A small network was shown many inputs. Here are its activations along a few directions, one row for each input.
Each table varies a few parts of the input and shows all the possible inputs, shuffled.
Descriptions start from the smaller parts, as in this example, which fits no table here: one of 4 places along a line, together with either a single point or one of 11 places around a ring or (one of 3 separate values, together with one of 8 places around a ring).
Shared parts are said once, and a part with two or three values counts as separate values.

Other details of the inputs vary at random and push rows far along two fixed directions, the same in every table; ignore that.

A family of inputs:
x1: [-36 -68 -63  68 -95 -25 -12   3 -16 -37   4  52 -40]
x2: [-17  -7   1  11  75 -49  12   1  21 -83  53 -25 -28]
x3: [ 39  29   2 -27 -43  36 -23   5   3 115 -35  15  56]
x4: [-29 -23 -18  32  51 -57  -2   4  17 -98  62 -13 -42]
x5: [-15 -36 -25  23 -38 -14  17  -5  -4  -9 -16  26 -14]
x6: [-12 -37 -39  27 -82   6  -5   0 -17  22 -21  37  -4]
x7: [-11 -19 -41  59 -99   9 -58  11 -13   2  -4  49 -30]
x8: [ -5  -4 -11  33 -35  -1 -25   3   1 -13  -6  25 -25]
x9: [ 12  49  61 -60  90  29  10   0  -8 -11  18 -63  18]
x10: [ -2 -17 -36  32 -67   1 -49  16 -10  30  26  33   4]
x11: [ -6   7  18 -10  90 -39  22  -3  23 -60  40 -35 -11]
x12: [  5  11   3  13 -21  11 -19   1   0   6 -13  12 -10]
x13: [ 26  51  50 -48  45  33   8  -5   4  38 -26 -30  28]
x14: [ 14   9  20 -49  -6  43  19  -1 -25  64 -23 -17  45]
x15: [ -29  -10    0   33   43  -32   -4    1    5 -110   42  -15  -57]
x16: [-11  19  33 -13  83 -14  14  -3   6 -78  29 -45 -26]
x17: [-26 -50 -44  43 -62 -17   1  -1 -11 -25  -3  36 -26]
x18: [ 20  11  15 -40 -13  30  30  -9  -7  72 -49  -1  42]
x19: [ 40  28   2 -23 -44  34 -19   2   7 118 -42  22  54]
x20: [ 10  16  41 -59  80   4  67 -17   5   0 -19 -45  25]
x21: [ 34  38  32 -47  47  11  15  -3  18  58 -17 -20  42]
Each input here is: one of 3 separate values, together with either a single point or one of 6 places along a line.
Changing only the choice among 3 separate values turns x14 into x10. The same change can be made to x5. Which row results? -> x21
Which other rows does x15 become when the choice among 3 separate values takes its other values? List them by row number. -> x2, x17

A family of inputs:
x22: [ -9   9  28 -37  98 -19  45  -9   4 -63  30 -60  -3]
x23: [  6  -1 -13  10 -18   4 -22   8   0  23   5  16   7]
x24: [-10 -17 -15  16  -4 -17  -7   3   1 -15  24   8 -12]
x25: [-10 -18 -20  19 -26 -19   2   0   0 -25   5   8 -15]
x26: [  1  -9 -12   5 -24   1  -7   3  -2  27   5  14  12]
x27: [  8  19  20 -17   9  27 -11   4  -7  23 -11  -8  14]
x28: [ -8   8  23 -31  90 -18  37  -8   4 -63  30 -55 -10]
x29: [  4   3  16 -21  -6  19   9   2 -13  24  -9  -6  19]
x30: [  0  17  27 -16  92 -28  22  -4  22 -55  30 -36 -12]
x31: [ 11  22  24 -19   6  20   4  -5  -2  22 -18  -5  10]
x32: [  9  -2   4 -19  21   4  25  -5   7  36 -26   4  25]
x33: [-10  -9 -21  24 -22 -13 -10  -1   3 -26   4  10 -21]
x34: [-12 -14   2  13 -11 -12   7   0  -3 -29   6   6 -17]
x35: [  4  10  12 -12  -9  25  -6   0 -12  26 -11   1  12]
x36: [  6   9  16 -18  -3  22   3  -1 -13  25  -8  -5  11]
x37: [-12  -7  -7  32 -21  -6 -24   5   0 -28   3  18 -27]
x38: [ -6 -13 -10  19  -5 -23   2   0  10 -16  15  10 -11]
x39: [ 16  20  13 -15  10   5   0  -2  10  33  -8  -2  19]
x40: [ 18  25   9 -20   9  14   1  -3   5  22 -19 -12  13]
x41: [ -8 -14 -21  23 -25 -16  -5  -3   1 -25   4  10 -23]
x42: [  5  -8 -10 -11  -5  11  21  -7  -2  29 -37   5  17]
x43: [  7   9  15 -10 -16  16   6  -4  -4  26 -19   4   9]
x44: [ 10  -2  -8   9 -26  -4  -9   0   7  27  -3  18   3]
x45: [ -4  -4 -11  28  -2 -20 -20   6  14 -20  14  13 -15]
x46: [-13 -11 -18  13  -4  -8  -6   0  -5 -29  14  -3 -14]
x47: [-11 -21 -13  12  -3 -20   0   5   1 -16  24   6  -3]
x48: [ -5 -13   0  -2  -5  11  19  -4  -5  14 -30  13   3]
x49: [  0  -4 -15  11 -24   2 -19   4  -2  23   5  18   8]
x50: [ 16  26   9 -17   6  14  -6  -1   7  23 -21 -11  14]
x51: [-12 -15 -23  32 -14 -15 -29  11   3 -17  21  17 -14]
x52: [-11 -16 -27  26 -20  -7 -19   5  -5 -27  13   8 -20]
x53: [  8   0  -2 -19 -15  13   6   0  -9  28 -11  -8  22]
x54: [ 11  18  20 -20  11  27  -4   2  -9  24 -10  -9  13]
x55: [ 13  15   8 -21   0   9  15  -7   1  25 -18 -11  17]
x56: [-12  -8 -17  17  -1  -7 -17   6  -1 -31  13  -3 -15]
x57: [ -8 -20 -17  24 -22 -26  -2   4   8 -15  15  18 -11]
x58: [ 12  18  15  -7  -9  21  -9   0  -1  23 -19   5   4]
x59: [  5   9  20 -24   4  23  11  -2 -11  26  -9 -11  18]
x60: [-12 -12  -3  21 -17  -9  -3  -2  -3 -28   6  12 -27]
What is each input in this table made of? -> one of 3 separate values, together with either a single point or (one of 2 separate values, together with one of 6 places along a line)
Changing only the choice among 3 separate values turns x36 into x28. The same change can be made to x58. Which row results? -> x40
Which other rows does x54 become when the place on the line of 6 takes its other values? List them by row number. -> x27, x29, x35, x36, x59
Which other rows does x30 become when the choice among 2 separate values takes its other values? List them by row number. -> x23
Which other rows does x33 become when the choice among 3 separate values takes its other values? List them by row number. -> x31, x39

A family of inputs:
x61: [  9 -11 -33  11 -97  31 -40  13 -17  75 -27  39  23]
x62: [-15 -13  18 -23  52 -38  64 -12   8 -62  13 -37  -9]
x63: [ -8   1   6   4   4   0  -4   0 -10 -19  26 -10 -10]
x64: [ 18  29  33 -61  67  19  34  -8   2  39  -2 -40  47]
x65: [  7   8   0 -21  -9  18  -5   4  -6  42 -11  -5  25]
x66: [ 14  10   1   0 -50  23 -25   1  -5  62 -14  21  15]
x67: [ -25    3   19   15   77  -40    7    1   15 -112   51  -36  -50]
x68: [-23 -31 -51  66 -64 -23 -44  12   0 -33  11  43 -34]
x69: [ 28  22  18 -32   5  23   6  -4  -3  64  -5  -3  32]
x70: [-11  -4 -12  45 -25 -15 -33   7   4 -44  19  19 -37]
x71: [ 25  22  16 -17   3  16  -5   0   8  52 -12   1  21]
x72: [-31 -50 -49  59  -7 -52 -13   9  11 -71  39  26 -45]
x73: [-22 -38 -41  39 -46 -13 -21  13 -15 -35  29  23 -20]
x74: [ 10  11  -4 -23 -14  30  19 -16  -9  32 -43  -8  12]
x75: [-30 -36 -32  36  -6 -28  -6   6  -9 -61  41   6 -29]
x76: [ 22  11   4 -34  11  14   9   0   3  65 -16  -2  39]
x77: [ 21  18  -7  -3 -31  21 -20   1   6  69 -32  18  33]
x78: [-23 -39  -1  19   2  -8  24  -3  -9 -22  -8  27 -18]
x79: [ 27  13 -11  -4 -25  15 -15   3  10  72 -30  23  33]
x80: [ -5   4  22 -13  74 -28  20  -5  13 -51  39 -29 -18]
x81: [-23 -55 -60  58 -55 -31 -19   7  -5 -22  30  43 -24]
x82: [-26 -38 -52  66 -69 -21 -45  15  -2 -38  13  40 -34]
x83: [ 27  36  29 -30  31   9   2  -2  14  36 -10  -8  19]
x84: [ 19  22  12 -33   2  32  -5   7  -2  51 -23 -13  36]
x85: [ 15  -2 -22  17 -97  33 -35   2 -14  81 -16  45  18]
x86: [ 28  48  44 -57  68  25  15   0   8  28 -20 -44  41]
x87: [  9  10  -7 -18 -28  33   9 -12 -18  29 -46  -8   8]
x88: [  8   8  -5  -7 -19  17 -14   5  -3  43 -18   3  22]
x89: [ -9   9   8  13  11  -9 -18   7   4 -43  19  -7 -25]
x90: [ -32  -11   52  -22  117  -17   61   -6   -6 -110   23  -50  -30]
x91: [ -3   3  -2 -17   9  16  20 -10 -12 -29 -21 -24 -12]
x92: [ 13  11  -1  11 -54  23 -33   6  -7  46 -15  19   6]
x93: [ -8   9  22  -2  46 -11  -1   3   4 -63  31 -28 -23]
x94: [-16 -39 -55  39 -52 -12  -1  -7  -7 -26 -14  30 -38]
x95: [ 18 -10 -13 -12 -85  13  20 -11  -4  88 -52  31  39]
x96: [ 22  22  39 -66  23  10  59 -12   1  33 -32 -36  43]
x97: [ 23  -8   1 -26 -37   2  42  -9   6  73 -43  11  39]
x98: [ 19  37  39 -36  51  15  12  -6  11  20   0 -32  18]
x99: [ 24  54  64 -71  80  23  24  -7  -1  24   0 -56  32]
x100: [ 23  37  23 -21   2  22 -10  -3   8  48 -18  -1  21]
x101: [ -9  11  16 -15  80 -21  18   0  13 -58  23 -38  -9]
x102: [ 17  33  28 -41  65   6  19  -5  13  22 -11 -32  31]
x103: [ -4  18  39 -30  81  -7  25  -3  -3 -61  42 -52  -9]
x104: [-16 -12  25 -10  31   9  36  -9 -10 -11 -15   0  -1]
x105: [-38 -45 -11  39 -24  -7  10   3 -19 -52   0  29 -38]
x106: [-18 -40 -56  62 -49 -35 -29   8  10 -25  14  47 -28]
x107: [-18 -12  -7  23 -20 -10 -25   5  -9 -37  26   4 -27]
x108: [ 31  33  15  -6 -44  37 -36   7  -4  61 -30  12  22]
x109: [  8  12   6  10  18 -14  -9   1  16 -13  11   6 -13]
x110: [-18 -23 -38  74 -68 -23 -48   7   5 -33  18  49 -45]
x111: [-17 -29 -39  43 -38 -16 -22   6   4 -10  10  27 -16]
x112: [ -33  -17    8    0  107  -55   33   -6   15 -114   59  -44  -33]
What is each input in this table made of? -> one of 4 places along a line, together with either one of 3 separate values or (one of 2 separate values, together with one of 5 places along a line)
Changing only the place on the line of 4 turns x79 into x86. The same change can be made to x76. Which row results? -> x61
Which other rows does x69 become when the place on the line of 5 takes its other values? List them by row number. -> x71, x80, x83, x109
List by row number the other rows that have the place on the line of 4 in common with x100. -> x64, x66, x74, x77, x85, x95, x98, x102, x104, x110, x111, x112
List by row number the other rows that have the place on the line of 4 in common with x101. -> x62, x63, x65, x67, x68, x70, x75, x87, x88, x92, x99, x105
Which other rows does x97 become when the choice among 3 separate values takes its other values? List them by row number. -> x78, x94
